These are the activations of a small neural network, seen along a few directions. Each row is one input.
In each table, some parts of the input vary, and every possible input appears once, in random order.
Descriptions start from the smaller parts, as in this example, which fits no table here: values(2) and (point or ring(9) or (line(6) and ring(8))).
Shared parts are said once, and a part with two or three values counts as separate values.
In the rows, zero is written as 128.

Table:
r1: [101 138 121 130 120 133 123 134 117 120 136 132 138 147 144]
r2: [104 140 126 127 129 143 134 139 117 117 133 128 151 157 139]
r3: [130 123 135 124 112 140 128 127 134 127 130 122 118 139 123]
r4: [117 126 136 122 115 140 130 132 127 125 139 120 132 144 126]
r5: [140 121 137 128 111 135 126 131 133 128 127 124 114 134 121]
r6: [159 121 134 136 108 119 112 130 135 125 108 138  91 116 134]
r7: [145 125 131 137 110 123 117 131 131 120 114 138 101 121 136]
r8: [143 129 138 135 120 135 125 140 131 122 112 135 117 130 128]
r9: [163 113 141 125 106 130 122 127 139 131 118 125  95 122 115]
r10: [154 108 142 127 107 131 123 125 141 129 117 127 103 122 113]
r11: [106 131 128 119 117 144 133 131 121 126 146 119 142 153 125]
r12: [117 136  84 114 249  66 161  86 122 180 159 108 194  44  93]
r13: [133 131 136 131 121 141 127 136 132 120 115 133 121 135 130]
r14: [114 127  83 108 240  66 162  78 123 186 175  97 191  48  86]
r15: [120 134 136 129 124 141 129 141 125 119 124 130 135 139 133]
r16: [157 117 143 134 116 132 122 134 139 122 102 138 105 117 121]
r17: [136 129 130 139 114 124 116 134 129 122 118 137 110 129 140]
r18: [ 97 139 119 131 123 132 125 133 115 117 138 130 145 157 150]
r19: [149 117 138 126 107 133 127 128 134 126 124 125 104 127 117]
r20: [122 130 126 132 114 128 121 130 127 121 123 135 126 138 144]
r21: [115 138 132 130 127 146 131 139 125 118 127 133 137 146 136]
r22: [101 131 126 120 120 143 135 130 119 124 148 117 148 162 131]
r23: [110 136  76 119 244  54 152  79 119 181 166 110 188  42 105]
r24: [109 139 128 126 126 144 132 140 119 120 131 130 144 148 133]
r25: [125 130 128 135 115 130 118 130 130 121 120 135 114 134 142]
r26: [126 123 133 121 111 138 131 127 131 127 133 122 130 144 125]
r27: [152 125 139 133 116 134 126 137 132 119 109 136 107 122 125]
r28: [129 131 134 128 120 139 130 136 129 120 118 133 132 139 132]
r29: [108 137 124 134 121 135 122 133 124 119 133 136 131 145 147]
r30: [166 121 142 132 114 130 121 135 137 124 103 136  98 117 123]
r31: [150 116 135 138 110 121 113 128 137 123 107 140  99 117 132]
r32: [113 133 129 133 118 130 119 135 123 119 130 132 128 138 145]
r33: [112 129 131 123 118 145 132 131 127 125 142 123 135 151 128]
The inputs of r31 and r16 match in every part but one. If r32 is changed in the same way as r31 into r16, which row does it become?
> r15
Describe the family of inputs behind these rows.
> values(3) and (point or line(10))
Which other rows does r28 become when the values(3) part takes its other values? List them by row number.
> r20, r26
Start at r9 and move only the line(10) part, one step at a time. The first step leads to r10. Which rows follow, in order?
> r19, r5, r3, r26, r4, r33, r11, r22

Table:
r34: [109 148 132 128 130 151 136 149 116 115 132 130 145 153 136]
r35: [114 121 135 114  91 152 130 130 124 124 152 111 126 171 124]
r36: [168 105 139 125  95 122 117 119 140 134 123 122  84 119 114]
r37: [141 132 124 145 129 110 113 131 129 119  99 150 115 113 150]
r38: [162 133 135 138 135 122 123 138 132 125 103 141 103 102 126]
r39: [106 132  79 108 247  64 163  78 119 186 177  98 201  50  90]
r40: [ 89 147 121 134 124 139 125 142 113 109 128 139 156 163 160]
r41: [177 107 152 127 116 135 129 129 149 130  99 130  99 107 101]
r42: [123 123 148 116 112 165 142 140 133 120 129 119 141 159 112]
r43: [137 122 124 141 117 109 108 121 134 127 120 139  98 110 143]
r44: [ 84 138 121 131 113 139 121 132 118 117 148 129 140 160 152]
Describe the family of inputs behind these rows.
> point or (values(2) and ring(5))
Which other rows does r43 become when the values(2) part takes its other values? List them by row number.
> r44

Table:
r45: [155 118 134 140 131 115 119 126 138 132 110 134 107 107 124]
r46: [126 131 129 127 137 126 129 126 132 128 123 130 137 123 135]
r47: [116 126 126 120 131 130 128 124 128 135 137 124 137 128 121]
r48: [129 126 134 120 132 134 134 125 135 132 130 121 136 127 123]
r49: [113 132 121 127 136 123 122 126 126 132 130 132 138 123 133]
r50: [ 97 135 115 128 140 128 135 126 117 124 138 128 160 145 137]
r51: [103 145 120 131 142 127 133 135 116 127 140 127 150 132 137]
r52: [138 127 125 122 126 123 131 123 128 137 132 121 128 128 123]
r53: [143 125 129 130 132 116 122 130 125 126 118 134 119 113 129]
r54: [112 139 118 131 144 127 128 125 123 128 138 129 136 134 139]
r55: [130 125 124 134 129 115 125 122 131 128 126 132 120 111 132]
r56: [115 133 123 124 139 134 134 124 126 132 146 120 136 138 127]
r57: [133 120 129 127 124 122 130 120 133 132 133 123 120 115 120]
r58: [158 113 139 133 126 122 124 125 140 136 116 125 107 111 112]
r59: [132 127 166 140  29 187 103 170 131  80  99 148  80 206 160]
r60: [100 129 121 121 136 135 140 125 119 127 145 119 159 150 125]
r61: [148 126 126 132 132 122 127 125 134 129 112 138 112 108 122]
r62: [146 120 134 123 127 123 127 128 127 130 125 125 118 117 117]
r63: [152 121 131 125 127 129 133 124 136 132 118 129 112 112 110]
r64: [107 139 125 124 138 135 138 134 118 130 147 119 150 136 125]
r65: [134 133 120 129 131 116 126 125 126 133 125 130 128 124 135]
Describe the family of inputs behind these rows.
> point or (values(2) and line(10))
Which other rows does r53 become when the line(10) part takes its other values? List them by row number.
> r45, r46, r49, r50, r51, r54, r55, r61, r65

Table:
r66: [148 107 116 138 111  97 105 101 145 132 105 139 105 127 152]
r67: [133 131 138 150 134 131 113 140 141 108  87 163 106  93 141]
r68: [ 80 133  84 113 235  87 164  89 117 169 170 105 218  83 100]
r69: [138 139 102 133 113 100 112 118 115 134 142 126 103 147 158]
r70: [142 101 152 136 116 133 115 117 159 139 130 120  95 109 113]
r71: [109 146 116 135 133 139 131 134 123 112 110 144 162 173 165]
r72: [153  91 141 128  96 102 113 121 132 128 108 126 119 114 120]
r73: [154 158 112 137 134 121 125 142 111 121 114 140 116 148 155]
r74: [124 164 124 145 135 135 120 157 111 111 124 151 104 114 146]
r75: [102 141 153 130 138 174 138 150 137 118 133 123 149 154 124]
r76: [132 132 138 129 118 137 120 134 129 140 166 107  92 128 120]
r77: [ 94 127 107 131 113 118 118 110 126 125 137 129 147 172 167]
r78: [108 145 114 141 114 114 106 133 114 124 151 137  91 112 148]
r79: [118 112 128 147 113 111 100 116 145 122 114 149  93  92 143]
r80: [158 143 137 125 119 126 133 163  97 117 116 127 129 135 124]
r81: [114 130 142 121 119 143 138 155 110 109 112 130 173 159 132]
r82: [115 130 137 107 116 173 152 135 133 117 125 124 154 169 111]
r83: [146 152 148 133 138 157 134 159 125 128 138 120 105 129 117]
r84: [169 111 147 119 113 152 144 125 151 124  93 133 112 125  97]
r85: [ 99 110 133 117  99 123 124 130 112 121 140 116 159 158 135]
r86: [160 142 132 112 116 158 148 142 120 126 129 119 110 143 105]
r87: [156  91 137 115  94 133 130 102 155 137 123 122 100 124 100]
r88: [135 119  95 115 230  66 149  79 139 181 137 116 177  35  91]
r89: [167 111 151 132 116 121 127 145 129 115  80 139 132 115 117]
r90: [102 110 129 103  98 154 139 110 135 129 154 112 140 168 114]
r91: [127 149  82 112 233  67 163  95 108 176 177 100 174  53  98]
r92: [143 123 127 121  98 106 119 138 101 130 144 113 116 133 127]
r93: [ 79 153 128 143 134 152 125 149 123 102 119 154 150 138 155]
r94: [146 121 122 107  96 138 134 119 124 138 158 108  98 143 107]
r95: [163 126 126 142 133 117 119 124 141 119  77 152 118 129 149]
r96: [ 88 121 144 126 119 154 124 125 139 130 161 109 136 153 126]
r97: [156 120 162 140 136 153 129 142 156 126 102 132 107 110 111]
r98: [ 64 134 119 140 113 131 112 124 125 115 146 139 136 137 157]
The inputs of r81 and r89 match in every part but one. If r98 is changed in the same way as r81 into r89, which row does it become?
> r79
Describe the family of inputs behind these rows.
> values(3) and (point or (values(2) and ring(5)))
Which other rows does r85 become when the values(3) part takes its other values? List them by row number.
> r72, r92
Which other rows does r96 become when the values(2) part takes its other values? List them by row number.
> r75
Which other rows does r97 become when the values(3) part takes its other values? List them by row number.
> r75, r83

Table:
r99: [132 121 111 146 133  86 103 108 133 137 129 139  96  88 146]
r100: [175 106 126 125 125  98 122 108 138 150 128 117  93  93 107]
r101: [132 107 120 101 119 119 141 100 128 155 171  93 128 130  95]
r102: [115 122 163 127  36 187 114 163 126  90 123 130 102 210 147]
r103: [107 155 127 121 171 150 155 147 114 127 139 121 173 137 117]
r104: [170 113 147 122 151 131 142 127 148 138  99 127 129  93  93]
r105: [ 71 149  98 130 155 113 129 120 109 127 151 129 177 148 161]
r106: [ 90 123 106 122 128 108 119 101 125 146 174 113 131 126 136]
r107: [111 146 102 151 156  91 112 127 115 119 105 158 143 107 169]
r108: [128 113 141 102 148 154 163 120 139 143 143 102 163 131  79]
r109: [158 126 163 148  44 171  99 164 140  85  80 158  62 176 159]
r110: [147 155 131 140 171 128 138 151 123 120  94 149 139  97 129]
Describe the family of inputs behind these rows.
> values(2) and (point or ring(5))
The inputs of r107 and r105 match in every part but the values(2) part. If r104 is changed in the same way as r107 into r105, which row does it become?
> r108
